data =
[[ -23 -770  -39 -397  444  -19 -308]
 [-260 -117  494 -153 -371  399  403]
 [-190 -183  272 -311   50 -240  146]
 [ -98  568  606  192 -312 -193  511]
 [ 252  750  175  490  139 -514   34]
 [ 290  -87 -537  112  582 -228 -650]
 [ 497  654   95  619  538 -774 -226]
 [ 201  468  964  391  142 -644  471]]
What is the smallest entry in the last column?
Answer: -650
The first entry on the diagonal from the top-right corner is -308
The first entry, reading row by row: -23
What is the bottom-left entry?
Answer: 201
The 2nd largest entry is 750
What is the 2nd smallest entry?
Answer: -770
The 3rd entry in reading order: -39
The entry in the bottom-right corner is 471
The entry just right of 391: 142
What is the second entry on the main diagonal?
Answer: -117
The entry just right of -240 is 146
The 3rd entry on the diagonal from the top-right corner -> 50
What is the entry just right of -87?
Answer: -537
The entry just left of 964: 468
The bottom entry of the column that holds the smallest entry: -644
The entry directly above the largest entry: 95
What is the entry just left of -650?
Answer: -228
What is the entry just left of 139?
Answer: 490
What is the largest entry in the first row?
Answer: 444
The fourth entry in reading order: -397
The entry directly below 619: 391
What is the maximum?
Answer: 964
What is the entry just left of 34?
Answer: -514
What is the entry just left of 490?
Answer: 175
What is the top entry of the column that holds the smallest entry?
Answer: -19

Questions about the grid below. Indices start at 1.
1) Give the entry just right of the smallest entry.
2) Give the top-right entry.
3) Give the entry just left of -1.255.
4) Give the entry in row 1 and column 2.
5) Give the entry at row 1, column 3.
6) Give the entry just right of 27.520.
7) Give the entry directly above 26.102.
8) Give the bottom entry of the column that holds the largest entry.
[[ 27.980  13.594  21.178  24.979  10.718  23.689]
 [ -2.931  24.480   2.989  -8.669 -16.798 -16.332]
 [ 26.805  20.113  20.981  19.175  10.681  22.186]
 [-11.509  21.283  -8.227 -10.183 -17.374  -1.960]
 [ 26.102  25.316  24.123  27.520  16.720  26.397]
 [ 22.296  20.961  22.783  20.795   9.713  24.123]
 [-10.767  19.829  -5.266  -4.608 -16.309  -1.255]
 [-13.796  19.998 -12.819 -10.583 -17.468  -5.516]
 [ 14.614  14.920 -10.727  26.873  11.933  22.567]
 [ 28.325  23.853  18.978  26.889  17.072  23.464]
 [ -6.453  28.813 -11.067 -11.447 -18.197 -17.283]
 [ 13.518  17.262 -14.141  28.091  10.136  25.318]
 [  8.029  17.469 -13.511  22.844   2.685  25.016]
 [ 26.191  22.117  23.700  20.001  13.272  26.182]
 [ 30.093  19.925  22.740  26.682  17.558  25.961]
 [ -7.558  20.878   0.269  -1.098 -13.942   6.297]]
1) -17.283
2) 23.689
3) -16.309
4) 13.594
5) 21.178
6) 16.720
7) -11.509
8) -7.558

Read these off the matrix that follows.
1) What is the entry just left of -6?
2) What is the entry just right of -4?
3) What is the second smallest entry?
4) What is the smallest entry?
5) What is the third smallest entry?
6) What is the smallest entry in the first row?
7) What is the first entry in reading order?
8) What is the third entry on the main diagonal?
30,20,5,-7,-24,-1
20,2,-1,-8,-3,-7
0,2,28,-9,8,-11
1,-5,26,-12,14,-14
44,30,-4,9,-20,17
-24,-2,14,7,21,2
-19,5,1,6,3,3
-22,-26,21,-24,21,-32
14,19,9,25,21,27
8,-15,9,-23,5,-25
11,22,6,16,-2,19
7,0,19,-18,-5,-18
3,20,-17,20,-5,22
-9,13,0,6,-6,6
1) 6
2) 9
3) -26
4) -32
5) -25
6) -24
7) 30
8) 28
